These are the activations of a small neural network, seen along a few directions. Each row is one input.
In each table, some parts of the input vary, and every possible input appears once, in random order.
Descriptions start from the smaller parts, as in this example, which fits no table here: one of 5 places around a ring, together with either a single point or (one of 2 separate values, together with one of 4 places along a line) or one of 9 places along a line.
Shared parts are said once, and a part with two or three values counts as separate values.

Table:
x1: [-1.34  0.70  2.13  0.50  2.43 -6.95 -2.22 -2.36  4.06  0.21 -1.14 -0.47
  4.78  0.80 -0.44  1.02]
x2: [ 0.60 -1.86  0.62 -2.79  2.71  3.97  0.90 -2.63 -1.31 -1.47 -1.18  0.33
 -0.92  2.36 -2.49 -1.30]
x3: [-1.74  1.08 -2.12  2.21 -2.63  1.50 -0.28  3.34 -1.26  0.29  0.97 -0.24
 -1.72 -0.15  0.10 -1.73]
x4: [ 0.76  2.21 -0.83  1.30 -2.36  0.57  0.45  1.66 -1.49  0.02  2.89 -2.38
 -0.65 -3.88  3.58  1.88]
x5: [ 0.10 -0.58 -2.51 -0.77  0.51  4.61  1.73 -0.11 -0.21 -0.05  0.88 -1.09
 -1.79  1.30 -2.56 -2.68]
x6: [-2.12  1.93 -0.04  1.97 -1.35 -7.21 -4.39  0.11  0.84  0.79  0.25 -0.94
  5.68 -0.45  0.13  0.64]
x7: [-3.60  3.18 -2.37  1.68 -1.28 -4.42 -1.90  1.03  0.83  0.69  2.39 -4.71
  5.15 -0.26  0.26 -0.16]
x8: [-0.45  0.04 -2.43  1.05 -2.90  2.80 -1.13  2.04 -2.50 -0.70  1.46  0.33
 -1.00 -0.23 -0.45 -3.67]
x9: [ 0.75 -0.89 -0.17  1.03 -2.33 -0.11 -3.22  0.98 -2.37 -0.25 -0.61  4.26
 -0.80 -0.64 -0.42 -3.20]
x10: [-2.66  1.83 -2.28  0.19  1.86 -2.79  0.68 -0.58  3.14  1.09  1.72 -6.20
  4.81  0.94 -1.98  1.06]
x11: [ 1.63 -0.47  1.89 -1.55  2.67  1.21  2.09 -2.15  1.45  0.58  0.47 -2.48
 -1.91 -1.38  1.92  4.01]
x12: [ 0.47  0.41  0.64  0.49 -2.83 -2.92 -0.75  1.83 -0.97  1.04 -1.10  2.41
  0.29 -1.72  2.90  1.23]
x13: [ 1.55 -2.37  2.19 -0.23  0.82  0.18 -1.32 -1.47  0.23 -1.16 -1.57  4.90
 -1.43  1.25 -1.26 -2.19]
x14: [ 2.03  1.13  1.20  1.30 -2.01 -2.63 -1.74  0.56 -1.65  0.17  0.89  1.55
 -0.34 -4.11  3.38  2.63]
x15: [-0.55 -1.88  0.46 -0.56  2.41  2.05  1.07 -0.18  1.61  0.83 -1.44 -0.44
 -2.69  2.51 -1.50  0.57]
x16: [ 0.47 -1.68  2.28  0.89  1.03 -1.33 -0.73  0.09  1.55 -0.43 -2.11  4.35
 -1.87  1.24 -0.84 -0.05]
x17: [-0.18  0.55 -1.65 -1.55  0.07  1.71  4.13  1.22  1.65  1.13  0.38 -2.93
 -0.64 -0.26  0.61  1.67]
x18: [ 2.91 -0.26  3.44  0.02  1.55 -2.16  0.16 -2.01  1.15 -0.35 -0.24  2.21
 -0.99 -2.24  2.94  3.40]
x19: [ 0.93 -0.22  0.27  0.17 -2.03  0.38 -2.80  0.10 -4.40 -1.78 -0.75  4.22
  0.61 -0.35 -0.93 -2.76]
x20: [ 1.82 -1.80  2.89 -0.96  1.12  0.95 -0.96 -2.02 -1.50 -2.50 -1.80  4.70
  0.09  1.20 -1.59 -1.88]
x21: [-2.65  0.34  0.37 -1.06  3.78 -3.93 -0.24 -2.87  3.80  1.26 -0.15 -4.69
  3.90  2.10 -1.44  1.89]
x22: [ 1.55  1.19 -0.77 -0.22  0.61  2.30  3.13 -0.28  0.53  0.33  2.34 -3.99
 -1.16 -2.22  1.26  3.24]
x23: [ 0.26 -2.30  0.23 -1.92  2.28  3.46  0.65 -2.00  0.39  0.00 -0.88  0.34
 -2.48  2.42 -2.08 -1.68]
x24: [-1.04  1.67 -1.42  0.40 -3.42  0.13  1.59  2.67 -1.02  0.63  1.01 -1.45
 -0.21 -1.37  2.78  0.57]
x25: [-0.14 -0.32  0.02  2.48 -2.35 -1.61 -2.69  2.41 -1.48  0.50 -1.11  3.54
 -1.17 -0.25  0.05 -0.88]
x26: [-0.35  0.85 -1.82  0.22 -2.39  3.59 -0.60  1.14 -4.18 -1.94  1.18  0.28
  0.33 -0.16 -0.71 -3.49]
x27: [ 0.72 -0.45 -2.04 -1.35  0.88  5.23  1.77 -0.58 -1.97 -1.48  0.49 -1.23
  0.04  1.36 -2.77 -2.18]
x28: [ 0.94 -0.78  3.06 -0.81  0.30 -2.48  1.40 -0.93  1.66  0.16 -2.10  3.16
 -0.58  0.01  2.03  2.04]
x29: [ 0.11 -1.21  1.09 -2.54  1.92  0.67  3.01 -0.82  2.16  1.37 -1.49 -1.55
 -1.27  1.01  1.33  2.64]
x30: [-0.77 -0.01 -2.33  0.41  0.93  3.23  2.21  1.83  1.28  1.00  0.34 -1.79
 -2.08  1.16 -1.84 -0.65]
Q: What is each input in this table made of?
A: one of 5 places around a ring, together with either a single point or one of 5 places along a line
Q: List by row number the other rows that have the place on the ring of 5 in common with x15.
A: x2, x11, x21, x23, x29
Q: A walk changes only the place on the line of 5. It starts at x14 and steps to x12. List the rest of the walk in order.
A: x25, x9, x19
Q: Change only the place on the line of 5 in x13. List by row number the other rows that result.
A: x16, x18, x20, x28
Q: List by row number the other rows that have the place on the ring of 5 in common with x5.
A: x10, x17, x22, x27, x30

Table:
x31: [-0.12 -0.13 -0.51  1.53 -2.79  1.08 -1.52  2.19 -2.77 -1.06 -0.36  3.36
 -0.74  0.24 -0.37 -2.96]
x32: [ 0.72 -0.19 -0.64  1.17 -3.11  1.25 -0.97  2.71 -2.84 -0.43 -0.27  2.89
 -1.62 -1.39  0.63 -1.34]
x33: [-2.38  2.49  0.41  1.33  0.24 -9.02 -2.50 -1.02  3.71  1.98  0.71 -3.43
  5.91 -0.73  1.64  3.13]
x34: [-1.21 -0.74 -0.41 -0.86  2.35  1.74  0.89 -0.59  1.60  0.27 -0.26 -2.10
 -0.58  1.94 -1.73 -0.24]
x35: [-0.95  0.86 -2.18 -0.61 -0.04  1.75  0.76 -0.22 -0.26  0.11  1.65 -2.93
  0.59  0.47 -0.58 -1.30]
x36: [ 1.58 -1.57  1.19 -0.02  0.03  1.74 -1.65 -0.48 -2.10 -1.74 -1.09  4.17
 -1.17  0.14 -1.43 -2.34]
x37: [ 1.30 -1.53  1.31 -1.60  0.98  2.04  1.69 -0.79 -0.23 -0.20 -1.35  1.31
 -1.99  0.52  0.15  0.79]
x38: [ 2.45 -1.16  1.44  0.32 -0.43  2.07 -0.35 -0.18 -2.06 -1.47 -0.56  4.05
 -2.35 -0.87 -0.04 -0.92]
x39: [-1.61  2.92  0.64  1.57 -0.06 -8.43 -1.22 -0.38  3.50  2.08  0.95 -3.64
  5.01 -1.96  2.62  4.69]
x40: [ 0.57 -1.56  1.12 -1.62  1.29  1.63  0.98 -1.43  0.18 -0.58 -1.31  1.82
 -1.25  1.82 -0.65 -1.13]
x41: [-0.28 -0.58 -0.46 -0.87  1.94  1.90  1.86 -0.21  1.63  0.87  0.01 -2.35
 -1.61  0.56 -0.69  1.32]
x42: [-0.09  1.18 -1.89 -0.33 -0.41  2.25  2.03  0.41 -0.37  0.17  1.88 -3.15
 -0.19 -0.75  0.44  0.32]
Q: Changing only one part turns x36 into x38. The same change can be made to x31. Which row results?
A: x32
Q: What is each input in this table made of?
A: one of 2 separate values, together with either a single point or one of 5 places along a line
